These are the activations of a small neural network, seen along a few directions. Each row is one input.
In each table, some parts of the input vary, and every possible input appears once, in random order.
A made-up example of a description, with smaller parts first: one of 8 places around a ring, together with either a single point or one of 9 places around a ring or (one of 3 separate values, together with one of 6 places along a line).
Shared parts are said once, and a part with two or three values counts as separate values.
(in the rows, 128 means zero)

Other details of the inputs shift rows strongly along three fixed directions, in all tables alike. That doesn't count.

A family of inputs:
x1: [127 105 145 120 169 112 116  94 142 130  89]
x2: [122 150  92  92  55 136  94 181 115 134 129]
x3: [109 121 165 195 200 136 186  94  98 202  80]
x4: [142  92 109  96 130 113  99 117 164  67 141]
x5: [131 119 149 147 145 110 135 115 129 142 127]
x6: [196 153 114  97 122 110 120 102 163 144 157]
x7: [187 141 138 117 129 128 114 121 142 115 142]
x8: [127  83 139 141 187 114 142  84 142  91 124]
x9: [145 173 124 121  67 151 124 175 120 133 149]
x10: [ 86 112 111 130 114 133 137 144 122  99 134]
x11: [142 138 103  94 100 113 113 129 147 118 149]
x12: [ 81 146 121 158 100 138 167 140 101 160 136]
x13: [121 128 151 183 170 147 190  90 104 150 129]
x14: [199 157 119  91 117 121 102 128 145 156 132]
x15: [ 74 155 116 143  72 161 150 165  88 115 143]
x16: [188 199 135 107 101 140 124 136 132 181 117]
x17: [191 112 134  93 158 107 105  72 160  88 148]
x18: [ 22 115 132 172 119 148 159 164  74 151  81]
x19: [189 153 129 110 112 113 112 126 152 146 149]
x20: [154  94 124 100 132 103  84 128 158  72 132]
x21: [191 146 117  98 130 113 121 105 164 132 155]
x22: [133 156 144 147 105 148 140 147 102 131 136]
x23: [141 169  97  96  70 142 120 164 133 125 159]
x24: [ 93 137 133 152 109 141 141 164 103 132 129]
x25: [179 192 151 175 147 142 199  90 119 227 147]
x26: [130 117  91  45  63 111  48 155 157  72 114]
x27: [115  66 161 173 231 104 151  74 123 154  76]
x28: [ 65 117 134 133 123 133 131 138 111 127  86]
x29: [ 28 116 103 145  73 159 149 177  87  88 131]
x30: [134 168 114 130  94 147 148 149 121 142 150]
x31: [ 51  66 134 122 152 111 112 110 132  89  78]
x32: [184 150 147 128 138 130 126 119 136 129 140]
x33: [177 198 147 172 145 146 200  99 118 231 149]
x34: [ 97  59 136 133 151 108 107 126 139  61 114]
x35: [ 50 113 133 137 123 134 130 133 109 127  86]
x36: [180 107 140 111 162 102 101 107 162 104 134]
x37: [ 75 103 115 153 174 124 129 119 108 129 109]
x38: [ 80 103 114 145 135 131 151 135 117 114 130]
x39: [ 90 122 134 148 120 121 136 148 112 137 123]
x40: [122  74 154 134 202  99 123  79 145 120  76]
x41: [191 102 137  99 145  86  89  93 171 108 139]
x42: [121 118 135 151 155 134 155 108 120 117 131]
x43: [ 34 108  98 105  93 150 107 179 108 106 138]
x44: [184 189 117 111  82 152 134 133 128 139 165]
x45: [ 76 105 108 127 115 129 133 146 122  97 134]
x46: [187 105 139 103 150 106  92 106 160  81 135]
x47: [171 210 153 143 121 157 160 116 117 221 115]
x48: [ 93 141  76  93  79 130  85 170 119 105 137]
x49: [156 147 104  80  47 114  79 162 146 106 157]
x50: [117 172 142 154 119 151 160 145  97 194 102]
x51: [ 93 138 149 172 178 154 177 116 107 199 132]
x52: [ 81  94 132 149 148 132 149 112 115  90 123]
x53: [108 130  97  92  47 125  86 186 130  91 147]
x54: [102  61 160 162 221 102 145  70 129 138  66]
x55: [ 58  68 100  98  69 122  78 178 121  26 126]
x56: [120  82 147 173 207 120 176  76 133 132 118]
x57: [ 17 112  94 132  61 145 119 201  78 116  98]
x58: [180 107 139 106 174 102 101  90 158 135 101]
x59: [187 148 137 146 169 124 166  83 148 178 145]
x60: [154  90 122 100 132 104  84 128 158  72 132]
x61: [148 180  99  89  27 147  96 196 128 121 161]
x62: [148  97 120  96 137 113  99  94 143  73 141]
x63: [135 176 103 108  72 134 129 152 127 150 155]
x64: [180 113 148 117 156 113 108  99 149  96 134]
x65: [ 95  61 147 165 175 117 139 111 128  93 109]
x66: [171 147 142 128 146 132 142  89 126 131 146]
x67: [ 68 154 123 177 108 162 191 158  87 170 135]
x68: [ 71  64 127 142 159  99 138  98 133  96 116]
x69: [146 196 128 119  82 151 132 158 111 181 113]
x70: [172 187 125 139 157 134 137 113 126 187 138]
x71: [117 153 117 116 113 157 122 169 128 147 125]
x72: [128 125 146 143 126 136 134 123 106 116 129]
x73: [151 100 138 102 136 110  92 112 137  74 133]
x74: [185 196 132 138 115 147 146 138 111 214 128]
x75: [ 91  73 132 126 142  95 104 127 137  88 118]
x76: [153 107  92  60  59 108  53 166 163  50 149]
x77: [100 116 115  98 131 133 104 141 142 121 143]
x78: [125 198 148 160 113 165 172 129  98 217 108]
x79: [121  77 154 133 198 103 119  78 143 124  77]
x80: [129 150 126 135 119 136 133 146 108 170 116]
x81: [158 162 130 118 140 148 128 143 145 165 127]
x82: [154  99 124  99 129  93  85 121 159  97 135]
x83: [175 148 132 125 140 112 140  92 148 155 147]
x84: [ 84  67 119 140 162 115 138 112 134  85 122]
x85: [195 189 122 101  76 140 111 159 141 142 160]
x86: [ 76 157 122 175  96 169 186 160  90 157 139]
x87: [ 44 111 120 161 109 151 164 156  98 108 126]
x88: [149  95 138 104 139 109  89 110 136  71 130]
x89: [152 169 150 162 118 156 158 133 101 158 140]
x90: [189 147 145 114 126 129 113 112 131 121 144]
x91: [ 91 134 132 158 111 143 147 163 101 137 128]
x92: [201 112 129  85 160  96  85  97 169 122 113]
x93: [140 110 145 148 158 113 132 114 134 132 125]
x94: [ 81 105 142 166 166 127 150 125 100 155  85]
x95: [100 107 138 144 122 135 128 140 106  93 124]
x96: [191 147 116  99 129 113 119 106 164 134 155]
x97: [ 95 101 134 138 130 115 122 141 125 107 124]
x98: [187 139 141 128 134 127 121 121 146 126 141]
x99: [ 76 113 136 164 137 147 165 114  89 121 128]
x100: [ 80 153 102 135  63 160 146 179 104 120 147]
x101: [184 143 144 125 146 113 122 113 149 143 141]
x102: [191 181 141 121 102 124 126 129 138 170 154]
x103: [124 100 101  95 114 108 104 126 152  90 141]
x104: [152  95 136 121 199 122 118 103 163 133 113]
x105: [ 85 159  99 132 108 141 124 159 103 145 129]
x106: [ 76 106 115 140 118 140 142 139 109  93 131]
x107: [171 140 131 101 167 130 113 105 159 154 150]
x108: [111 109 148 153 198 138 147 116 133 153 103]
Each input here is: one of 4 places along a line, together with either one of 3 separate values or one of 6 places along a line or (one of 2 separate values, together with one of 9 places along a line).
Changing only the place on the line of 4 turns x5 into x41. The same change can be made to x87. Which row results?
> x100
Changing only the place on the line of 4 turns x17 into x62. The same change can be made to x77. Which row results?
> x43
Changing only the place on the line of 4 turns x23 into x67. The same change can be made to x14. Which row results?
> x2
Which other rows does x101 become when the place on the line of 4 takes its other values? List them by row number.
> x53, x93, x97
Which other rows does x73 become when the place on the line of 4 takes its other values? List them by row number.
> x72, x88, x90
Which other rows does x48 become when the choice among 3 separate values takes its other values? List them by row number.
> x51, x104

A family of inputs:
x109: [157 171 134 150 135 150 162 107 113 150 158]
x110: [ 48 169 128 151  90 163 156 183  84 184  93]
x111: [155 152 147 165 144 131 187  90 128 174 141]
x112: [137 136 118  84 103 120  89 148 151 123 101]
x113: [ 76  52 126 152 171 122 149 127 138  83 124]
x114: [192 156 112  91 137 117 104 105 148 167 122]
x115: [168 160 157 152 141 147 149 136 110 157 128]
x116: [138 124 122  92 111 116  87 150 149 112  94]
x117: [140 113 141 152 137 125 122 157 128 134 124]
x118: [116 102  94  66 117 102  65 135 154 101 109]
x119: [ 43  20 139 162 204 118 147  95 130  59 101]
x120: [220 150 102  67 127 111  81 103 168 142 127]
x121: [171 174 168 171 157 161 173 119 107 177 127]
x122: [163 134 130  97  91 111  96 118 136 104 135]
x123: [115  95 132 116 132 133 107 127 133  73 125]
x124: [147 117 111 110 100 110 126 120 157 110 152]
x125: [129 127  98  66  98 110  70 145 156 122 115]
x126: [141  81 137 142 166  94 110 123 141 104 132]
x127: [149 104 136 142 179 129 152 102 151 115 139]
x128: [ 36 102 103 141  98 144 145 155  96  75 143]
x129: [ 69 132 131 168  70 124 142 179  86 145 117]
x130: [137 166 143 163 123 143 185 100 115 174 140]
x131: [ 76  70 134 140 147 110 135  88 122  81 112]
x132: [185 112 138 110 174 127 114  83 161  95 136]
x133: [148 142 137 172 162 136 184 113 125 162 159]
x134: [ 71 185  83  76   7 157  88 221 110 143 120]
x135: [142 153 126 159 139 143 172 121 122 149 160]
x136: [180 106 138  94 121  91  85 103 152  92 128]
x137: [ 20 140 136 190 147 165 179 170  67 193 135]
x138: [ 90 108 127 137 109 127 118 153 102  86 129]
x139: [ 70  50 143 140 156  98 123  87 122  68 102]
x140: [187 166 115  87 135 122 105 108 151 173 125]
x141: [169 156 159 175 211 134 166  91 129 217 143]
x142: [123 190 104  78  29 150  92 199 127 140 116]
x143: [169 152 129 116 119 128 112 124 126 114 151]
x144: [128 141 131 137 124 137 134 125 111 113 145]
Describe the family of inputs behind these rows.
> either one of 2 separate values or one of 10 places along a line or (one of 3 separate values, together with one of 8 places along a line)
Which other rows does x144 become when the place on the line of 8 takes its other values? List them by row number.
> x109, x126, x128, x133, x135, x138, x143
Which other rows does x122 become when the choice among 3 separate values takes its other values? List them by row number.
> x121, x143
List by row number the other inputs of the same sort as x141.
> x137
